These are the activations of a small neural network, seen along a few directions. Each row is one input.
Each table varies a few parts of the input and shows all the possible inputs, shuffled.
Descriptions start from the smaller parts, as in this example, which fits no table here: line(6) and (point or line(11) or (values(3) and ring(5))).
Shared parts are said once, and a part with two or three values counts as separate values.
(in the rows, 128 means zero)

Other details of the inputs vary at random and push rows far along two fixed directions, the same in every table; ignore that.

A family of inputs:
x1: [106 101  92 151 177 111 116 100 116 110 109  78 159]
x2: [122 122 125 140 206  84 134 115 114  85  94  70 153]
x3: [148  75 119 121 172 136 128  97 133 104 109  87 167]
x4: [103 126 143 132  55 157  94  95  76 179 174 165 116]
x5: [152  78 105 169 182 137 141 114 115 134 102  89 174]
x6: [107 116 137 137 162  77 116 135 145 103 127 119 165]
x7: [102 143 134 123 137  82 131 153 145 112 114 122  94]
x8: [111 123 106 127 182  77 142 135 131  71  85  93 156]
x9: [112 212 150  85  49  50 149 211 187 100 125 164 100]
x10: [152  94 124 161 193 145 161 110 101 119 116 111 173]
x11: [113 111 128 123 200  92 126 130 131  88 104  58 149]
x12: [150 168 101  59 184 157 116 143 154 179 115 190 133]
x13: [145 131 126 117 110 128 145 118 147 110 108 143 123]
x14: [105 151 161 148  50 184  72  94  86 169 161 160 101]
x15: [158 139 116 114 127  86 148 147 173 117 134 109 118]
x16: [147 121 131 133  47 219 102  70  67 179 185 173  83]
x17: [163 107 141 153 200 108 162 141 121 107  87  87 159]
x18: [155  77 138 163 200 121 145 125 106 134 102  94 150]
x19: [129 116 104 130 187  84 121 138 106  81 121  81 144]
x20: [ 91 193 119 100  48 103 128 199 174  98 118 178  59]
x21: [159 141 128 106 120 101 157 137 145 107 126 129 118]
x22: [ 96 215 149  88  36  55 144 218 212  90 100 180 100]
x23: [120 135 111 119 162  83 145 134 111  91 118  97 139]
x24: [ 93 218 134 102  61  70 145 206 208 116 121 146  50]
x25: [153 128 130  89 126 100 151 154 165 104 131 109 123]
x26: [121 121 136 110 146  84 117 143 134 104 130  85 173]
x27: [116  90 115 162 173 108  92  87 115 120 113  74 202]
x28: [122  98 131 155  55 224 127  93  68 201 148 193  96]
x29: [104 108 135 124 128 123 101 117 126 115 117 104 175]
x30: [149 108 108 134 146 114 133 112 161 116 111 103 143]
x31: [112 148 131 135 131 119 111 137 121 109 123 117  97]
x32: [104 141 115 129 164 101 145 126 128  88 121 117 137]
x33: [152 115 133 162 154 137 144 131 128 150 117 100 133]
x34: [112 121 157 128 138 121  99 115 125 126 126  91 159]
x35: [100 147 146 109 122  94 122 158 170  99 134 121 153]
x36: [ 92 120 120 133  57 193 105  73  44 189 183 171  79]
x37: [ 96 123 139 154  37 218  63  64  59 177 166 176 121]
x38: [150 189 137 102  59  92 171 243 182 115 124 177  66]
x39: [103 157 145 130 109 111 124 128 138 112 136 145 147]
x40: [160  58 119 161 184 146 141 100  64 153 132 103 161]
x41: [164 119 125 133 162 102 174 158 119 113 109 110 150]
x42: [103  77 102 146 182 114 114  95  91 110 108  99 152]
x43: [142 176 138  78  54  71 164 203 202 119 136 179  57]
x44: [120 104 135 139  48 245 126  95  73 194 152 174 107]
x45: [138 193 146 103  52 103 148 176 213 136 132 156  55]
x46: [136 186 158  89  62  72 158 204 221 116 116 175  45]
x47: [157 137  89  66 207 157 103 124 132 174  85 161 160]
x48: [ 92 209 125  97  75  78 145 218 199  79 130 174  59]
x49: [ 87 136 137 163  43 218  79  49  77 203 197 169 123]
x50: [115 125 100 136 146 109 124 112 107 127 143  90 132]
x51: [106 146 118  92 122  94 142 163 139 102 133 108 113]
x52: [166 113 139 133 193  94 145 112 144  91  96  83 151]
x53: [130 126 120 135 167  54 117 142 148 105 124  71 180]
x54: [ 88 177 147 102  36  81 120 191 184 124 121 187  94]
x55: [ 90 134 118 126 130 111 133 133 131 116 140 146 104]
x56: [130 122 156 138  71 216 134 115  92 188 149 152  94]
x57: [149  52 114 149 175 149 116  62  95 131 118 108 160]
x58: [161 121 141 152 163 121 141 165 132 114 102 109 126]
x59: [121 116 139 124  55 240 116  58  95 181 188 175  96]
x60: [159  81 124 132 180 133 155 136 102 125 123  83 167]
x61: [135 193 140 113  69 106 170 237 202 106 125 191  69]
x62: [125 178 142 108  70  92 183 231 205 123 125 199  67]
x63: [ 96 147 145 146  53 190  82  93  92 159 178 180 114]
x64: [152  72 118 167 178 167 144  86  72 133 101 108 179]
x65: [125 105 149 158 177 121  99  74  85 122 116  81 185]
x66: [103 110 113 121 196 103 135 126 135  83 122  81 158]
x67: [152 105 123 142 157 148 121  99 126 108 142 125 136]
x68: [151 155 102  64 115 237  87  84  69 246 158 213 109]
x69: [133 112 129 160  53 238 113 100  65 184 148 186  97]
x70: [134 115 128 140  46 229  95  66  83 170 160 181  89]
x71: [160 125 114 137 153  92 166 172 150 128 119 101 138]
x72: [107 130 100 140 193  75 138 137 158  87 120  81 150]
x73: [160 167 117  60 191 151 104 141 145 185  98 167 126]
x74: [172 101 135 141 202  98 122 120 142  86 102  76 147]
x75: [138 101 131 137 157 154 156 138 128 127 130 118 151]
x76: [144 158 133 109 124  97 165 151 184  90 120 148 114]
x77: [121  92 137 177 169 143  78  53  82 155 137  68 184]
x78: [133 128 131 130 150  76 104 147 124  94 127  98 163]
x79: [149  70 110 185 194 175 137  76  87 156 141  95 177]
x80: [ 92 128 115 107 116 127 127 138 133 108 117 119 121]
x81: [150  85 122 136 197 100 142 108 147 101 123 109 152]
x82: [129 133 124 142  68 200 121  71 124 177 179 167  95]
x83: [120  93 148 153 182  92  95 101 108 123 115  86 173]
x84: [129 113 156 129  50 247 102  48  77 197 177 156  85]
Each input here is: values(4) and (point or (line(4) and values(5))).
The inputs of x35 and x34 match in every part but the values(4) part. If x82 is changed in the same way as x35 into x34, which row does it become?
Answer: x45
Which other rows does x64 become when the line(4) part takes its other values? List them by row number.
Answer: x8, x13, x22
Which other rows does x32 become when the values(5) part takes its other values? List them by row number.
Answer: x48, x55, x66, x72
Which other rows does x40 become when the values(4) part takes its other values? List them by row number.
Answer: x18, x28, x62
Which other rows does x42 become when the values(4) part takes its other values? List them by row number.
Answer: x7, x36, x55

A family of inputs:
x85: [126 163 161 100  42 114 127 163 204  96 116 168 104]
x86: [166 146 142 136  95 184 137 121 108 177 144 145  61]
x87: [114 118 110 141 164 181  89  74  99 191 142 143 165]
x88: [113 167  88  83 135  70 184 202 215  80 113 155  96]
x89: [ 93 171 157 153  33 139 126 127 122 153 169 141  46]
x90: [104 124 131 127 151 177  60  64  83 157 118 134 159]
x91: [146  79 128 161 119 189 125  60 120 160 156 134 171]
x92: [156  91  95 102 160 183 137  73  64 153 148 124 121]
x93: [113 167 157 109  24  78 132 171 193 107 157 134 103]
x94: [119 180 153 124 115  68 149 200 212  70  79 133  67]
x95: [115 119  95 109 214   8 152 161 159  28 116  52 159]
x96: [182  87 124 123 246  60 169 191 124  84  73  68 195]
x97: [104 109 122 147 188 118  71  66  71 144 146  67 192]
x98: [ 92 175 143 127  38  73 148 211 137 115 136 154  98]
x99: [131  98 119 190 148 191 130  76 102 168 141 123 113]
x100: [131 106 129 136 210  41 147 197 152  42  48  88 186]
x101: [ 99 145 130 150  29 208 146 147  98 193 157 215  95]
x102: [173 146 158  97  35 172 137 124 144 173 162 181  93]
x103: [166  97 119 114 220 148  87  78  77 177 122 101 177]
x104: [116  73  96 130 194 157 109  54  73  90 117 101 158]
The inputs of x89 and x95 match in every part but one. If x99 is changed in the same way as x89 into x95, which row does it become?
Answer: x88
What do these inputs look like to the network?
Answer: line(4) and values(5)
Which other rows does x86 become when the values(5) part takes its other values? List them by row number.
Answer: x92, x96, x102, x103
Which other rows does x100 become when the values(5) part takes its other values? List them by row number.
Answer: x85, x90, x94, x104
